A small network was shown many inputs. Here are its activations along a few directions, one row for each input.
Each table varies a few parts of the input and shows all the possible inputs, shuffled.
A made-up example of a description, with smaller parts first: one of 4 places along a line, together with either a single point or one of 9 places around a ring or (one of 3 separate values, together with one of 5 places around a ring).
Shared parts are said once, and a part with two or three values counts as separate values.

Other details of the inputs shift rows strongly along three fixed directions, in all tables alike. That doesn't count.
These rows show it; all are for the same input, with only those details redrawn:
-16 -140 78 406 428 -207 361 -193 162 37 -18
-323 33 -120 135 -101 47 -130 614 275 98 -306
37 -149 39 505 509 -191 317 -130 86 72 -22
-32 87 -225 133 10 154 -352 642 -27 145 -254
-262 20 -169 265 1 64 -177 691 181 145 -313
222 104 -76 -199 34 89 -176 -6 -86 -5 -28
103 141 8 -483 -191 71 -107 -137 87 -95 -20
217 102 -73 -196 34 84 -169 -10 -80 -4 -28

Table:
x1: 195 -59 21 42 210 18 72 -231 -246 -37 247
x2: 55 -43 -261 599 147 261 -453 800 -428 325 -140
x3: -430 57 -25 -106 -286 9 -45 496 402 3 -309
x4: 259 -19 73 -34 153 -75 32 -318 -4 -29 44
x5: -20 -132 80 229 245 -233 306 -290 208 9 17
x6: 67 62 7 -392 -264 91 -167 -83 -121 -74 171
x7: 184 127 -34 -360 -79 87 -151 -89 -15 -54 -15
x8: 7 92 20 -319 -240 148 -106 -135 -149 -17 128
x9: -558 -166 140 267 -135 -134 367 109 355 72 -56
x10: 235 109 -126 -146 34 80 -266 -8 -136 19 -8
x11: 269 -123 -26 304 354 9 -19 -134 -399 132 221
x12: 347 -43 -48 254 450 -53 27 -121 -262 36 6
x13: -86 -116 99 161 230 -196 369 -294 274 -41 1
x14: 72 110 14 -553 -263 42 -80 -172 60 -173 -52
x15: 368 -23 -68 305 470 -69 -48 -131 -320 64 19
x16: 223 88 -47 -189 -14 24 -197 -15 -106 10 -35
x17: -32 84 55 -453 -292 72 -87 -184 -34 -131 184
x18: 1 55 41 -456 -259 151 -88 -123 -91 -72 152
x19: 216 -39 111 -71 111 -118 81 -331 -10 -78 8
x20: 53 99 2 -368 -338 130 -73 -154 -109 -51 110
x21: 364 -44 -99 309 457 -68 -55 -137 -330 45 16
x22: 103 -3 87 -100 -21 -57 121 -321 -101 -99 237
x23: 308 56 -50 -56 70 55 -259 43 -172 33 -56
x24: -67 -149 162 151 147 -235 336 -355 318 -50 -1
x25: -17 43 -287 447 104 227 -387 837 -332 180 -99
x26: -20 170 34 -451 -386 107 -48 -198 -24 -153 131
x27: 273 70 -68 21 -40 146 -195 12 -323 1 112
x28: -507 -100 200 42 -294 -151 316 34 444 -115 -9
x29: 12 82 51 -442 -286 168 -32 -185 -99 -62 133
x30: -67 -128 120 258 251 -251 336 -257 242 19 -10
x31: -416 10 -46 -125 -367 -45 -80 445 359 -17 -315
x32: 356 -13 -69 312 476 -57 -39 -163 -244 90 56
x33: -587 -90 166 23 -281 -95 476 -36 463 -75 -51
x34: 105 74 55 -510 -310 11 -131 -191 75 -162 -62
x35: 60 27 75 -385 -281 82 -127 -153 -60 -112 164
x36: 65 135 -15 -309 -244 148 -43 -86 -117 -108 115
x37: -400 26 -107 216 -287 70 -77 599 138 82 -163
x38: 133 102 -75 -115 -107 165 -142 -61 -274 10 110
x39: -137 21 -210 212 -54 220 -408 668 -244 199 -82
x40: -394 -115 94 211 -20 -236 268 151 410 8 -221
x41: 260 -69 3 267 191 46 47 -204 -309 58 151
x42: 22 -131 60 518 497 -238 286 -158 52 70 -23
x43: -224 -108 177 229 120 -211 433 -317 162 -98 179
x44: -598 -186 252 2 -291 -153 363 -27 498 -49 -18
What do these inputs look like to the network? -> one of 4 places along a line, together with either one of 5 places along a line or one of 6 places around a ring
Changing only the place on the line of 4 turns x22 into x43. The same change can be made to x11. Which row results? -> x39
Which other rows agree with x33 in the place on the line of 4? List them by row number. -> x1, x3, x7, x12, x13, x14, x18, x25, x29, x36
Which other rows does x16 become when the place on the line of 5 takes its other values? List them by row number. -> x5, x30, x31, x40
Which other rows agree with x35 in the place on the line of 4? List them by row number. -> x2, x4, x19, x23, x24, x27, x28, x34, x41, x44

Table:
x45: -323 150 100 -91 -169 100 430 -220 468 -42 -242
x46: 681 39 54 10 363 -257 -285 -330 -209 -2 131
x47: 377 88 88 322 664 -165 493 -885 -518 -218 649
x48: 657 -65 -45 354 424 135 -295 -74 -779 66 601
x49: 58 -41 -113 562 -200 -63 -491 653 -201 -23 -201
x50: 522 -338 68 403 671 3 175 -824 -573 168 666
x51: 361 425 75 -707 -346 79 200 -623 127 -356 180
x52: -441 -63 -181 729 309 46 317 341 6 318 78
x53: 288 280 -187 -408 -174 182 46 -173 -244 -175 -120
x54: 634 92 -200 -368 92 84 -727 -159 -322 220 -49
x55: 215 -23 -50 -566 -344 265 -376 -23 -586 -108 329
x56: -316 142 -247 150 168 -4 -230 888 334 -124 -338
x57: -200 129 -176 819 338 -114 302 398 130 -101 -251
x58: -510 -219 426 -329 -391 48 308 -242 263 -78 199
x59: 69 98 -336 -187 198 244 -369 443 137 178 -200
x60: 876 230 -229 274 524 160 -30 -327 -582 23 184
x61: -297 -152 59 -133 -733 -86 -129 311 158 -84 -297
x62: 47 -271 207 579 578 -321 96 -52 107 260 -268
x63: -622 84 251 -280 -314 99 464 -165 293 2 72
x64: 372 254 -169 -636 30 168 -341 103 33 -100 29
x65: 22 -10 19 661 498 35 472 -47 8 145 -237
x66: -11 -147 -14 653 679 -80 636 -638 -184 236 429
x67: -575 -100 151 -238 -504 264 -155 329 201 73 62
x68: -125 -140 56 14 -22 -241 -141 287 160 160 -380
x69: -198 -81 -110 467 68 -224 -367 785 290 252 -380
x70: -410 42 53 -440 -2 -200 312 -69 594 -360 -155
x71: -108 -12 -137 570 301 -27 457 0 252 118 -189
x72: -355 -221 534 -320 -661 -195 357 -505 536 -146 -135
x73: 324 147 -167 -591 136 151 -197 -139 90 -24 -1
x74: -36 -436 226 693 713 -682 585 -470 197 42 -128
x75: 402 397 -414 -153 -43 334 -405 297 -499 -153 -169
x76: -306 -86 131 -392 52 -143 411 -34 524 -109 -221
x77: -188 -21 146 -199 40 -136 691 -726 -92 -175 357
x78: 506 140 -439 -167 399 267 -542 556 -504 53 -192
x79: -148 -127 -26 703 -264 -116 -279 793 133 139 -235
x80: -285 -180 97 37 -602 -85 -76 148 375 64 -202
x81: 234 -32 93 211 362 -416 -108 -214 20 -145 -34
x82: 592 213 -197 -463 367 378 -495 -13 -315 82 -31
x83: -230 -225 -31 691 432 -440 -24 355 171 44 -338
x84: 186 466 -27 -838 -495 284 -170 -247 -244 -189 459
x85: 362 169 120 -888 79 182 -46 -463 48 -145 7
x86: -484 131 145 -267 -328 -38 454 -235 333 -103 298
x87: -356 -181 172 109 -487 -270 80 30 279 -232 -179
x88: -264 -222 244 -149 -563 -189 187 -432 498 -7 -53
x89: -2 -394 188 683 624 -282 497 -510 -325 -131 486
x90: -433 257 89 -604 -487 303 92 -177 138 7 137
x91: -469 -151 -60 332 -257 128 -241 843 50 155 92
x92: -307 209 34 -433 -254 20 285 -375 -49 -290 296
x93: 554 -40 150 -143 394 -125 -213 -650 -179 122 22
x94: 37 -103 85 -291 -673 58 -317 226 -104 12 -230
x95: -313 118 237 -607 -146 -245 462 -289 866 -338 26
x96: -282 69 -242 455 -15 153 110 780 59 173 -508
x97: 74 254 -378 33 -90 355 -218 335 -25 178 -251
x98: -224 -187 -70 96 -215 253 -320 733 -362 192 24
x99: 319 -67 -277 91 20 411 -667 463 -664 266 272
x100: -63 -306 262 528 14 -161 168 -234 144 140 -106
x101: 222 99 -137 -108 -149 259 -634 387 -603 -132 332
x102: 472 105 129 -704 -738 63 -432 -361 -128 -179 168
x103: -548 43 -187 269 -148 214 35 810 -130 256 -153
x104: -32 -229 153 203 276 -420 197 -368 398 125 -112
What do these inputs look like to the network? -> one of 6 places around a ring, together with one of 10 places around a ring
Changing only the place on the ring of 10 turns x99 into x67. The same change can be made to x71. Which row results? -> x45
Which other rows does x75 become when the place on the ring of 6 takes its other values? List them by row number. -> x70, x83, x87, x89, x92
Start at x48 and move only the place on the ring of 6, one step at a time. The first step leads to x84. Which rows follow, in order? -> x51, x95, x46, x79
